These are the activations of a small neural network, seen along a few directions. Each row is one input.
In each table, some parts of the input vary, and every possible input appears once, in random order.
A made-up example of a description, with smaller parts first: one of 8 places around a ring, together with either a single point or one of 11 places along a line or (one of 3 separate values, together with one of 6 places along a line).
Shared parts are said once, and a part with two or three values counts as separate values.

Other details of the inputs vary at random and push rows far along two fixed directions, the same in every table; ignore that.

A family of inputs:
x1: -10; 7; 9; -3; -3; 12; -19; -7; 4; -5; -9; -21; 10; 1; -2; -7
x2: -12; 4; 15; 8; -4; 6; 3; -3; 6; 0; 4; 4; -10; -21; 0; -3
x3: -2; -7; 4; 7; -3; -4; 16; 4; 3; -1; 4; 10; -14; -16; -5; -7
x4: -20; 19; -4; -15; -14; 12; -27; -13; -5; -12; -17; -32; 27; 22; -12; 6
x5: 21; -23; -2; 22; 16; -22; 46; 35; 11; -8; 1; 33; -36; 10; -15; -2
x6: -35; 18; 41; 44; 5; 26; -12; 12; 36; 22; 31; -1; -31; -115; 42; -45
x7: -22; 15; -11; -10; -21; 3; -12; -14; -9; -8; -11; -18; 19; 15; -17; 7
x8: -12; 12; -3; -9; -19; 7; -28; -22; -11; -5; -15; -31; 29; 22; -8; -8
x9: -23; 16; -2; -15; -16; 12; -26; -16; -6; -11; -11; -29; 27; 24; -15; 3
x10: -13; 15; -8; 0; -8; 5; -20; -1; -2; -8; -16; -23; 22; 32; -16; 5
x11: 13; -2; 8; 6; 9; 0; -2; -7; -1; 22; 16; 15; -9; -39; 34; -3
x12: -24; 24; -11; -7; -28; 3; -17; -19; -12; -7; -14; -26; 27; 18; -14; 6
x13: 26; -20; -20; -18; 7; -16; 17; 3; -12; 0; 4; 16; 1; 24; -3; 10
x14: -29; 6; 35; 36; 10; 23; -3; 16; 35; 17; 30; 5; -33; -102; 32; -39
x15: 19; -4; -1; 8; 19; -3; 5; 11; 5; 16; 9; 20; -10; -9; 19; 8
x16: 6; 11; -12; -27; -2; 5; -24; -21; -16; 5; -9; -12; 28; 25; 7; 25
x17: 0; 9; 4; -10; -1; 13; -28; -28; -9; 22; 7; -4; 16; -25; 27; 9
x18: -13; 17; 1; -2; -10; 14; -36; -16; -3; -2; -20; -31; 30; 29; -9; 3
x19: -10; 13; -4; -12; -15; 3; -11; -16; -9; -9; -19; -16; 18; 24; -13; 16
x20: 57; -39; -24; -5; 29; -36; 45; 27; -11; -3; -1; 41; -20; 52; -8; 19
x21: 2; 14; 8; -10; 4; 14; -30; -24; -6; 19; 2; -6; 15; -22; 30; 16
x22: 9; 0; -4; -17; 3; 4; -9; -12; -9; 6; 5; 3; 12; 8; 9; 13
x23: -8; 12; -8; -8; -22; -4; -7; -18; -14; -6; -16; -14; 18; 23; -13; 6
x24: -26; 27; -9; -16; -23; 10; -26; -21; -11; -11; -21; -32; 32; 29; -17; 19
x25: -19; 8; 1; -1; -11; 4; 0; -1; 0; -9; -1; -6; 3; 4; -14; 4
x26: 42; -28; -23; -28; 11; -24; 24; 1; -23; -8; -4; 22; 3; 60; -14; 23
x27: 15; -29; 0; 7; 11; -12; 28; 22; 8; -10; 7; 14; -22; 2; -12; -22
x28: 65; -81; -23; 0; 34; -57; 102; 69; 4; -41; 6; 56; -58; 71; -50; -19
x29: -32; 18; 38; 55; 13; 22; 0; 23; 42; 23; 27; 15; -42; -105; 33; -24
x30: 34; -33; 4; 19; 29; -22; 50; 36; 14; 12; 31; 48; -49; -43; 24; -18
Each input here is: one of 5 places along a line, together with either one of 2 separate values or one of 4 places along a line.
Question: The inputs of x22 and x16 match in every part but the place on the line of 5. If x25 is changed in the same way as x22 into x16, which row does it become?
Answer: x24
Question: Change only the choice among 2 separate values in x26. List by row number the other rows that result.
Answer: x22
Question: Change only the place on the line of 4 in x7. List by row number the other rows that result.
Answer: x3, x14, x27

A family of inputs:
x31: -36; 28; -7; -17; -34; 16; -32; -26; -11; -18; -24; -45; 39; 33; -27; 5
x32: -49; 36; -9; -24; -50; 14; -37; -42; -22; -16; -24; -50; 48; 29; -29; 7
x33: -9; 5; 22; 12; 11; 13; 3; 3; 16; 13; 19; 17; -23; -61; 24; 0
x34: -5; 3; 25; 17; 19; 16; -3; 8; 21; 13; 17; 12; -23; -55; 25; -4
x35: 15; -7; -3; 12; 7; -7; 8; 7; 2; 10; 0; 8; -7; -3; 10; -4
x36: -18; 31; -21; -31; -27; 11; -38; -39; -25; -4; -27; -32; 52; 52; -17; 38
x37: -11; 20; -11; -15; -13; 10; -30; -21; -12; -2; -21; -25; 34; 41; -12; 24
x38: -8; 10; 20; 4; 8; 19; -23; -12; 8; 19; 11; -1; 0; -42; 30; 1
x39: 75; -73; -34; -35; 30; -46; 57; 35; -18; -31; -1; 27; -14; 93; -33; -12
x40: -16; 5; 10; 17; -6; 3; -4; 12; 12; -10; -2; -15; -3; -4; -10; -26
x41: 8; -25; 1; 10; 13; -12; 29; 36; 15; -25; -6; 6; -22; 28; -30; -17
x42: 15; -18; 4; 30; 20; -13; 33; 33; 17; 5; 12; 28; -36; -23; 7; -13
x43: -3; 2; 20; 7; 11; 11; 2; -1; 12; 18; 23; 19; -20; -62; 31; -4
x44: -14; 30; -10; -27; -25; 14; -50; -50; -27; 12; -13; -29; 49; 16; 9; 24
x45: 50; -44; -45; -12; 9; -56; 75; 39; -20; -30; -11; 39; -20; 90; -48; 16
x46: 16; -15; 7; 24; 14; -16; 34; 24; 11; 12; 22; 34; -38; -45; 21; -15
x47: -10; 10; 32; 29; 13; 24; -21; -5; 21; 34; 24; 7; -17; -88; 49; -19
Question: What is each input in this table made of?
Answer: either a single point or one of 4 places along a line or (one of 2 separate values, together with one of 6 places around a ring)
Question: Change only the choice among 2 separate values in x38. List by row number the other rows that result.
Answer: x43

A family of inputs:
x48: 42; -32; -42; -32; -5; -41; 40; 5; -33; -24; -19; 16; 9; 96; -41; 22
x49: -7; 3; 24; 25; 15; 10; 8; 12; 22; 16; 20; 21; -31; -66; 26; -5
x50: -20; 13; -5; -16; -19; 8; -19; -15; -8; -16; -20; -27; 25; 35; -25; 9
x51: 21; -22; 8; 26; 23; -13; 33; 30; 16; 7; 14; 32; -38; -25; 10; -14
x52: -9; 12; -2; -13; -10; 8; -17; -20; -10; 6; -1; -8; 17; -2; 5; 11
x53: -17; 22; 6; 3; -6; 14; -23; -15; 1; 13; 1; -8; 11; -21; 14; 11
x54: -16; 14; -7; -8; -17; 3; -13; -8; -7; -13; -14; -23; 20; 27; -18; 2
x55: 6; -22; 10; 27; 11; -12; 40; 33; 20; -7; 12; 23; -41; -26; -6; -29
x56: 2; 4; -6; -5; 1; 1; -8; -3; -4; 0; -7; -4; 11; 20; -4; 12
x57: 19; -19; 6; 26; 18; -16; 38; 27; 13; 7; 17; 36; -39; -30; 10; -9
x58: 6; -21; 11; 30; 12; -13; 40; 33; 19; -7; 12; 23; -42; -26; -5; -28
x59: -25; 17; 3; 0; -15; 12; -19; -10; 0; -6; -8; -21; 15; 4; -10; -2
x60: 0; -9; -5; 8; -1; -10; 20; 17; 4; -12; -2; 2; -11; 9; -16; -11
x61: -7; 10; 14; -3; 3; 18; -27; -14; 3; 8; 1; -11; 9; -17; 16; 3
x62: 16; -16; -5; -9; 8; -8; 14; 6; -3; -2; 6; 12; -6; 9; -2; 0
x63: -14; 11; -18; -22; -22; 0; -16; -15; -16; -19; -23; -28; 33; 59; -33; 12
x64: 12; -7; -10; 5; 4; -13; 18; 11; -2; 1; 1; 13; -8; 7; -2; 6
x65: 8; -13; -22; -10; -7; -19; 21; 12; -9; -23; -14; -4; 4; 53; -35; -1
x66: -4; 9; 2; -9; -1; 11; -26; -15; -5; 5; -3; -14; 18; 6; 6; 6
x67: -65; 58; 31; 10; -28; 50; -74; -40; 13; 18; -1; -51; 33; -66; 27; -11
x68: -9; 10; 12; -8; -1; 17; -22; -19; 1; 9; 4; -9; 9; -22; 16; 3
x69: -12; 16; 12; 3; 1; 17; -24; -11; 5; 10; -3; -9; 8; -17; 13; 9
x70: -24; 17; 46; 33; 9; 33; -27; -10; 27; 38; 32; 4; -21; -119; 58; -30
x71: 42; -34; -30; -11; 15; -36; 48; 32; -10; -21; -9; 25; -13; 70; -30; 12
x72: 19; -21; 4; 23; 23; -13; 32; 32; 16; 6; 15; 29; -35; -24; 10; -13
x73: 0; 8; -13; -29; -13; 0; -13; -26; -21; -6; -14; -12; 26; 36; -12; 25
x74: -4; 16; -13; -12; -11; 0; -15; -15; -13; 0; -11; -11; 23; 26; -3; 20
x75: 14; -12; -10; -5; 2; -13; 18; 5; -7; 0; 5; 13; -7; 3; 0; 1
x76: 3; 7; -8; -17; -4; 3; -22; -15; -12; -1; -10; -16; 25; 29; -1; 10
x77: -17; 26; -6; -22; -20; 13; -37; -35; -17; 6; -9; -25; 37; 7; 7; 17
x78: 21; -17; -2; 2; 11; -10; 12; 9; -1; 0; 2; 11; -8; 11; 1; -5
x79: 2; 6; -10; -22; -8; 2; -18; -19; -15; -1; -7; -14; 25; 25; -1; 10
x80: 23; -25; 5; 15; 24; -11; 27; 27; 12; 4; 17; 25; -31; -21; 12; -17
x81: 23; -27; 3; 11; 21; -13; 33; 24; 11; 5; 20; 29; -33; -28; 12; -18
x82: -30; 19; 17; 7; -11; 19; -21; -9; 9; -2; -4; -19; 5; -22; -1; -6
Question: The inputs of x65 and x63 match in every part but one. If x60 is changed in the same way as x65 into x63, which row does it become?
Answer: x59
Question: What is each input in this table made of?
Answer: one of 5 places along a line, together with either one of 2 separate values or one of 5 places around a ring
Question: Change only the choice among 2 separate values in x50. List by row number the other rows that result.
Answer: x82
Question: Which other rows agree with x78 in the place on the line of 5? List them by row number.
Answer: x48, x51, x55, x57, x58, x70
Question: Change only the choice among 2 separate values in x67. List by row number the other rows that result.
Answer: x54
